Each row below holds a small network's activations on one input, seen along a few directions.
In each table, some parts of the input vary, and every possible input appears once, in random order.
Descriptions start from the smaller parts, as in this example, which fits no table here: one of 5 places around a ring, together with either a single point or one of 9 places along a line or (one of 3 separate values, together with one of 6 places along a line).
Shared parts are said once, and a part with two or three values counts as separate values.

A family of inputs:
row 1: [ -4 -11  -7 -16  11  -3  20  -4  -9   0  -5 -11 -23  -7  11  20 -15   0
 -15  -1]
row 2: [ -5   4  -2   0  -6 -22 -24   1  11  13   0 -13  13 -11  -5  14  13   6
  10  -2]
row 3: [  1  13   6   8  -8 -13 -24  12   6   9  -8 -14   7 -13  -6  15  12  12
   9  -5]
row 4: [ -2  11  -5   1  13  22  19   1 -17  -1  25  45  13  16   0 -26  10 -25
  -2  -4]
row 5: [ -2  12  22  22  -6  23  12   4 -18 -18   2  42  23  23  -5 -35   4 -15
  17 -12]
row 6: [ 16  11  14  11  -3  -5  -3  17   1  -7 -15 -17 -13 -13  -4  14 -11  14
   2  11]
row 7: [  7  -6   4 -11   1  -2  16  -1  -7   1 -15 -13 -27 -12  -1  19 -22   3
 -10   2]
row 8: [ -5  21   8  20   3  22   7  12 -22  -8  21  40  31  17  -4 -32  15 -16
  15  -3]
row 9: [  6   6  -4   7  -5  12  13  -9  -6  -6  20  33   8   9 -12 -33   7 -32
  -4  22]
row 10: [ -1 -18  13  -2  -7  22  -5 -21  21   1 -18  -4   9  30   7 -24  -6  18
   0 -28]
row 11: [ 14   3  14  -2  -1  -5   5   7   1   1 -23 -18 -23 -14  -9  16 -18   6
  -2   6]
row 12: [  9  14  13  15  -5  -6 -16  17   4  -1 -10 -17  -1 -14  -8  16   3  17
   7   5]
row 13: [-16 -20 -28 -15   6 -17   1 -11   1   1  10  -6  -2  -7  18  15  -1  -3
  -8   4]
row 14: [ 27   2  10  -3   2  32   1  -2  19  -4  -9 -19 -13  17  -8 -20   8  27
 -13  -8]
row 15: [-13 -18 -22 -15   9 -10  14  -6  -6   0   7  -7 -16  -4  17  18 -10  -3
 -11   0]
row 16: [-18 -18 -23 -12  -1 -25 -11  -9   8   8  11  -8   3  -8  10  11   2  -4
   0   8]
row 17: [-13  -8 -13  -9  -4 -25 -23  -5  14  12   5 -12  12  -8   2  13   8  -4
   5   4]
What do these inputs look like to the network? -> either one of 2 separate values or one of 4 places along a line or one of 11 places around a ring
A walk changes only the place on the ring of 11. It starts at row 1 and steps to row 15. List the rest of the walk in order. -> row 13, row 16, row 17, row 2, row 3, row 12, row 6, row 11, row 7

A family of inputs:
row 18: [-12 -21 -11 -16   5   1   9 -16   2   3  -3  -6  -7   8  15   5  -8   4
  -8 -14]
row 19: [ 15  23  30  22  -4  39   7   8  -8 -14   1  28  20  28 -18 -46  13  -2
  14 -10]
row 20: [  6  -2  16   3  -5   8 -12  -1  14   1 -21 -17   0   7   0   1  -2  24
   3 -19]
row 21: [-10   8  -5   5   1 -22  -6  13 -12   2   7   4   7 -17   1  18   0 -10
  10  10]
row 22: [ -5 -19 -11 -13   3   0  10 -15   4   0   0  -7 -11   4   9   0 -11  -2
 -11   2]
row 23: [ -2 -13 -16 -14   8   3  12  -8   1   0   6  -8 -14   1  10   4  -4   1
 -15   3]
row 24: [-11  -8 -11  -3  -5 -20 -18  -5  10   6   6  -7  11  -5   3   5   5  -2
   6   5]
row 25: [ -4  -4  -5  -7  10  -3  22   3 -18  -5   1   4 -15  -8   7  13 -17 -10
  -7   7]
row 26: [-13  15  -3  19  -4  12  -3  -1 -14  -1  27  46  40  15  -3 -33  23 -26
  13   0]
row 27: [ 13   0  15   6  -8   6 -10   0  15  -1 -19 -18  -4   3  -5  -3  -5  19
   1  -3]
row 28: [  0  -9 -10 -16   7   1  14  -9  -2   5   2  -3 -15  -2   3   6  -9  -7
 -13   4]
row 29: [ -2  -1  -3   2   9  29  28  -8 -15 -12  20  51  10  28   5 -40   0 -27
  -3  -5]
row 30: [ -8  -2 -16  -3   1 -16 -16   1   7   6  12  -8   8  -8   3   9  12   1
   2   6]
row 31: [ 18  10  16   4  -4   7  -6   7   9   4 -16 -14  -9  -3 -12   2  -3  14
  -1  -1]
row 32: [-18 -10 -10  -6  -3 -18 -19  -6   9   9   3  -6  15  -1   8   9   9   4
   8 -11]
row 33: [  0  -8  -9 -10   4  -3  19  -5 -10  -4   1   1 -18  -7   4   9  -9  -9
 -11   6]
row 34: [ 13  16  21  14  -2   4   1  19  -7  -5 -16  -7  -9  -9  -8  10 -10  11
   5   2]
row 35: [ 16   6  11   5  -2   9  -9   6  12  -1 -12 -18  -7   0  -5   1   2  22
  -3  -2]
row 36: [ -6   2 -10  -5   0 -19 -14   1   4  11   8  -3   7 -11  -3  11   8  -7
   4   7]
row 37: [ -7   4  -8   2  -4 -22  -9   5  -4   2   7   0   4 -16  -2  14   8  -9
   5   9]
row 38: [ 16  12  18  10  -7   4  -2  10   1  -5 -16 -11 -12  -8 -11   5  -3  12
   0   1]
The inputs of row 27 and row 24 match in every part but one. If row 31 is changed in the same way as row 27 into row 24, which row does it become? -> row 36
What do these inputs look like to the network? -> one of 3 separate values, together with either a single point or one of 6 places along a line
A walk changes only the place on the line of 6. It starts at row 25 and steps to row 33. List the rest of the walk in order. -> row 28, row 23, row 22, row 18

A family of inputs:
row 39: [ 15  11  27  17  -6  41   6  -2   2 -11  -6  23  15  32 -11 -45   6   4
   6 -16]
row 40: [ -9  10   5  17  -8  11 -15  -4   2  -1  17  33  42  22  -6 -37  23 -13
  18  -9]
row 41: [ -9  -2 -10  -3  11  15  28  -4 -22  -8  20  35   3  13   8 -17  -1 -24
  -5  -1]
row 42: [ 11   2  19   3  -3  -4   2  10   0  -3 -29 -25 -22 -13  -3  23 -20  19
   0  -3]
row 43: [ -9 -11  -6  -3   4  27  19 -19  -6  -6  17  37  15  32   7 -40   4 -20
  -3 -11]
row 44: [ -9 -10 -13  -9  -6 -33 -36  -2  25  17  -6 -40   3 -18   4  31   9  22
   3  -1]
row 45: [ -8 -31 -24 -29   6 -17  -2 -18  18  10  -6 -36 -23  -8  17  27 -11  15
 -19  -3]
row 46: [ 16  -8   9  -9  -3  -3 -14   0  25   6 -29 -49 -24  -8  -1  22  -9  38
  -9  -8]
row 47: [  0  -9 -19 -14   8  -4  19  -7  -7   0  13   4 -17  -7   3   4  -6 -18
 -16  18]
row 48: [-14   1  -3   2  -6 -35 -20   9   0   8  -6 -16   5 -23   3  32  -1   3
  12   3]
row 49: [-13 -20 -14 -18   6 -19  15  -7  -8   1  -6 -12 -21 -13  16  28 -22  -4
 -10   2]
row 50: [ 15  21  23  18   2  30  15  13 -15 -12  -3  21   3  12 -10 -22   0   0
   4  -6]
row 51: [  0  13  -8   6  -4 -20 -16   9   1   6  13   1   9 -17 -10   8  14 -11
   6  20]
row 52: [ 24  14  14   6  -2  10   6  11   0  -4 -10  -9 -18  -7 -15  -1  -5   6
  -6  13]
row 53: [ -9  19   1  17  -1   0  -6  12 -15  -2  20  31  30   3  -5 -13  19 -17
  17   1]
What do these inputs look like to the network? -> one of 3 separate values, together with one of 5 places along a line
The inputs of row 46 and row 44 match in every part but the choice among 3 separate values. If row 39 is changed in the same way as row 46 into row 44, which row does it become? -> row 40
Which other rows does row 43 become when the place on the line of 5 takes its other values? List them by row number. -> row 41, row 45, row 47, row 49
Which other rows does row 47 become when the choice among 3 separate values takes its other values? List them by row number. -> row 51, row 52

A family of inputs:
row 54: [  9 -15 -24 -33  11  -9   0 -12  18  17   3 -34 -27 -12  -1  21   3  12
 -24   6]
row 55: [ 20  12  24  15  -6  32  27   0 -16 -15  -1  39  -7  14 -19 -35 -12 -22
  -2  11]
row 56: [  1  20  14  18  -2  21 -18   2   5   8  11  29  39  19 -13 -30  29  -6
  12 -19]
row 57: [-18 -51 -12 -25  -3   9  17 -47  18  -8 -11   3  -2  34  29 -19 -19   1
 -14 -28]
row 58: [-18  -6 -27  10  -3 -35 -17   6   0  -9  25   3  17 -17  10  11   8 -14
   9  33]
row 59: [-12  20   9  16   5  21  -9   4 -11   4  20  32  45  23  -2 -26  24  -5
  23 -21]
row 60: [-31 -11 -30  -3   3 -38 -12   1  -5   6  19  11  12 -18  20  27   2 -15
   6   5]
row 61: [ 11  -1  21  -9   3  -3   5   8   4   5 -32 -31 -29  -8  -4  25 -26  16
  -2  -6]
row 62: [ 28  27  18  17   0  36  -4   9   7  -3   8  25  13  21 -19 -46  12  -1
   1   5]
row 63: [-11   4 -11   1  10  17  31  -1 -34 -14  24  45  12  18   6 -26  10 -33
   2  -4]
row 64: [ -4 -18 -36 -29   9 -12   5 -15   6  14  15 -24 -22 -13  10  21   5   0
 -27  10]
row 65: [ 20  -3  -2 -17  10   8   3   3  15   4 -11 -43 -36  -6  -2  20   0  29
 -21  -3]
row 66: [ 23   1   5  -3  10  22  10  11   4  -9 -18 -38 -33  -4   7  18  -6  44
 -21  -8]
row 67: [ 14   3  28   6   4  11  12  16  -7  -9 -38 -26 -25  -7   6  24 -32  30
  -2 -11]
row 68: [ -9  -1 -13   4 -15 -33 -23  -2   6   5   9 -14  11 -20  -5  12  11  -9
   7  25]
row 69: [ -7   3   3   5   4  16  39  -9 -32 -16  15  47   1  12   0 -28  -1 -35
  -2   3]
row 70: [ 18  17  27  30 -13   1 -18  24   4 -19 -25 -29   0 -11  -7   9  -1  35
  12   6]
row 71: [ 32  21  22  21  -4  37  17   6  -2  -9   4  29   0  17 -20 -43  -1 -10
   0  11]
row 72: [  0 -13   0 -25   5 -19   2  -8   7  18 -18 -23 -20 -15  -3  26 -23  -2
  -5   4]
row 73: [ -8  -4  -4 -13  -7 -33 -24  -4  13  23 -11 -16   1 -20  -6  28   3   3
   7  -8]
row 74: [-19   5  -9   1  14  19  17   7 -28 -11  33  43  26  21  11 -27  15 -21
  10 -12]
row 75: [ -3 -27   9   8 -17  21 -15 -24  31 -10 -17 -13  12  35   5 -40  -5  22
   6 -12]
row 76: [ 16  13  20  15 -14 -12 -25  16  15  -6 -18 -34  -3 -12 -17  11   6  21
  12  11]
row 77: [-22  -7 -16  -9  -9 -36 -18  -8   1  20   2  -5   6 -21   5  28   5 -10
   4  -4]
row 78: [  7   9  11  10  -3  24  37  -5 -26 -19   3  43  -5  10 -12 -29 -12 -35
  -4   7]
row 79: [  6  11  25  18  -8  -2 -13  19  -1  -4 -32 -20  -5 -12   2  25  -7  35
  10 -22]
row 80: [-19  12   0   9  10  17   5  10 -20  -2  28  38  39  27   5 -26  22 -10
  17 -19]
row 81: [-23 -20 -27 -14  15 -25  13  -2 -11   2  12   5  -8 -13  23  25 -23 -19
  -6  16]
row 82: [-13 -22 -49 -22  20 -14  11  -7   0   0  31  -7 -16 -11  25  20   2  -5
 -24  18]
row 83: [ 18  25  17  14  -8  27 -14   0  14   6   3  27  25  17 -19 -38  27  -7
   4  -6]
row 84: [-14 -16 -12 -20   3 -23   7 -11  -5  15  -5 -13 -15 -16   8  26 -21 -14
  -8   8]
row 85: [  4   2  -1   0 -13 -30 -28   1  18   7  -4 -25   6 -19 -16  11   9   3
  10  21]
row 86: [  4   8  18   3  -9 -16 -20  11  10   9 -25 -25  -8 -13  -7  27   0  21
  10 -18]
What do these inputs look like to the network? -> either one of 2 separate values or one of 11 places around a ring or (one of 4 places along a line, together with one of 5 places along a line)
Which other rows does row 81 become when the place on the line of 4 takes its other values? List them by row number. -> row 58, row 60, row 82
Which other rows belong to the same alternative as row 75? List them by row number. -> row 57
